These are the activations of a small neural network, seen along a few directions. Each row is one input.
Each table varies a few parts of the input and shows all the possible inputs, shuffled.
A made-up example of a description, with smaller parts first: line(4) and (point or ring(9) or (values(2) and ring(8))).
Shared parts are said once, and a part with two or three values counts as separate values.
In the rows, zero is written as 128.

Other details of the inputs vary at random and push rows far along two fixed directions, the same in every table; ignore that.

Rows:
R1: [179 119 178  95 153  77 198 148 225 134 136  75 119]
R2: [146 146 105 141 125  73  78  85 175 132 169 146  91]
R3: [ 78 119  72 153 114 178  43 113  69  98 117 172 170]
R4: [146 141 103 125 138  75  83  83 152 148 169 137  84]
R5: [145 120 181 119 103 190 185 162 106  91  92 120 168]
R6: [130 102 151 116 111 182 174 169 129  82  76 111 174]
R7: [ 79 119  93 136 101 184  68  97  38 128 125 171 143]
R8: [189 130 177 102 138  92 197 149 234 132 131  84 106]
R9: [107 210  87 169 157  65 135  89 142 145 159 146  70]
R10: [139 130 111 125 145  72  83 100 129 182 159 138  74]
R11: [114  95 169 108 115 187 182 162 109 111  94 101 175]
R12: [ 90 131 107 143 104 179  63 109  28 122 125 184 145]
R13: [131 145 130 144 137  71  76 114 134 180 184 130 100]
R14: [181 129 190  98 127  95 210 140 211 162 142  72 106]
R15: [126  94 152 100 124 180 176 166 107  98  78 106 160]
R16: [ 90 122  73 144 111 187  53 100  55  98 114 174 149]
R17: [126  88 158 112 133 173 172 171 106 106  78 107 169]
R18: [120 132 104 134 144  60  68 120 154 172 164 123 107]
R19: [141 100 157 117 115 185 179 161 113  91  74 119 162]
R20: [103 187  62 179 167  55 138 121 144 149 176 143  88]
Description of these inputs: values(2) or (values(3) and line(6)).
Which other rows does R19 become when the line(6) part takes its other values? List them by row number.
Answer: R2, R5, R6, R8, R14
List by row number the other inputs of the same sort as R20.
Answer: R9

Rows:
R21: [137  89 162  77 129 175 185 138 108 104  87 107 139]
R22: [ 62 125 111 145  93 192  67 112  37 129 131 159 173]
R23: [111 137 132 132 121 200 220 145  94  92  71 129 141]
R24: [114 109 175 111 112 167 176 162 136 117 111  93 184]
R25: [143  95 167 121 115 164 172 180 132 109 106 109 177]
R26: [118 142 122 132 112 199 217 140 123  68  71 133 148]
R27: [132  80 145  89 132 168 175 145 146  80  88 103 164]
R28: [194 136 182 107 131  69 165 134 190 180 170 100  82]
R29: [109 133 156 133 152 166 207 179  76  89  89 122 161]
R30: [104 119  96 153  87 198  51 106  51  82  93 181 159]
R31: [ 79 169  32 182 138  84  65  99 118 158 164 151 105]
R32: [115 141 141 137 142 166 201 173 124  44  85 127 176]
R33: [ 43 145  29 183  97 220  82 115  45  52  85 187 179]
R34: [137  85 154 101 136 164 164 176 132 106  79 103 169]
R35: [144  98 177 113 113 169 178 176 109 125 108 113 160]
R36: [102 153  96 155 115  92  34  75 146 157 191 143 119]
R37: [160 106 159  79 161  59 167 130 186 186 156  78  77]
R38: [148 157 134 131 164  62 207 141 189 189 151  83  71]
R39: [109 121  98 155  81 201  61 106  53  82 122 185 163]
R40: [168 174 167 124 173  47 200 130 177 155 155 110  71]
R41: [ 86 175  61 182 159  62  56 108 105 140 178 163 113]
R42: [125 130  74 124 132  86  41  54 127 147 171 154  85]
R43: [137 123 182 107  99 183 183 133 136  97 110 106 166]
R44: [139 140  81 135 130  90  28  73 130 151 161 161  84]
R45: [172 179 156 125 164  47 197 124 204 128 157 116  77]
R46: [117 132  89 159 127  74  24 108 127 172 159 149 110]
R47: [118 136  99 149 125  79  32 105 106 188 161 152  91]
R48: [159 102 147  87 163  52 160 133 209 172 154  76  98]
R49: [ 84  99  89 135 117 191  53 127  30 117  98 170 158]
R50: [189 127 170  86 153  67 156 130 191 179 143  94  70]
R51: [189 127 166 121 135  65 153 141 225 155 170  93 103]
R52: [132 147 102 145 117  85  34  87 109 176 159 161  80]
R53: [129 122 190 102 104 182 186 140 115 119 110 106 158]
R54: [127 137  87 161 121  83  20  94 143 150 159 154 104]
R55: [147  90 153 102 131 172 163 163 148  84  77 109 165]
Changing only one part turns R46 into R30. The same change can be made to R34. Which row results?
Answer: R44
What is each input in this table made of?
Answer: ring(5) and (values(2) or line(5))
A walk changes only the ring(5) part. It starts at R41 and steps to R32. List the rest of the walk in order.
Answer: R45, R40, R29
Which other rows does R29 become when the values(2) part takes its other values? List them by row number.
Answer: R38

Rows:
R56: [172 111 183  91 144  76 174 152 208 166 147  73 112]
R57: [130 140  99 139 139  39  41  91 159 210 201 129  79]
R58: [125 181  78 166 161  10  72  86 165 196 206 141  55]
R59: [ 95 119  96 145  99 168  46 101  58 133 131 167 141]
R60: [ 82 151  68 161 115 160  77  94  66 103 128 178 134]
R61: [130  96 145 120 117 203 186 177 139  48  62 115 195]
R62: [118 124 165 126 117 208 229 176  95  64  67 122 179]
R63: [132  82 170  97 116 198 171 171 105  82  72 112 182]
R64: [ 93 117 100 143  99 165  40  97  67 122 138 165 154]
R65: [101 134  70 164  99 160  46  95 100  80 127 176 154]
R66: [125  82 169 101 112 205 186 178  96  95  67 106 182]
R67: [ 96 110  84 141 112 159  44 106  58 125 121 168 138]
R68: [111 123 162 129 132 200 229 192  94  70  61 112 185]
R69: [168 142 160 103 166  64 220 146 221 149 132  74  87]
R70: [139  88 181  98 107 204 172 159 105  81  76 115 178]
R71: [169 142 162 104 167  66 226 151 217 150 135  74  91]
R72: [ 90 119  98 147  99 167  44 101  61 133 137 164 151]
R73: [189 115 188  88 138  91 185 142 195 164 134  83  94]
R74: [172 145 169 107 169  62 231 158 212 154 142  74  91]
R75: [131 196  93 166 149  20  75  85 164 196 208 144  54]
R76: [193 115 192  84 140  89 182 140 200 156 134  85  99]
R77: [146 137  99 129 144  41  40  84 157 191 187 139  69]
R78: [ 82 150  67 159 114 161  75  90  71 100 123 177 132]
R79: [ 83 153  73 165 117 159  79 100  59 106 135 179 135]
Changing only one part turns R62 into R58. The same change can be made to R75. Which row results?
Answer: R68
What is each input in this table made of?
Answer: values(2) and (point or line(5) or ring(6))
Which other rows does R70 become when the ring(6) part takes its other values? List them by row number.
Answer: R59, R64, R72, R73, R76
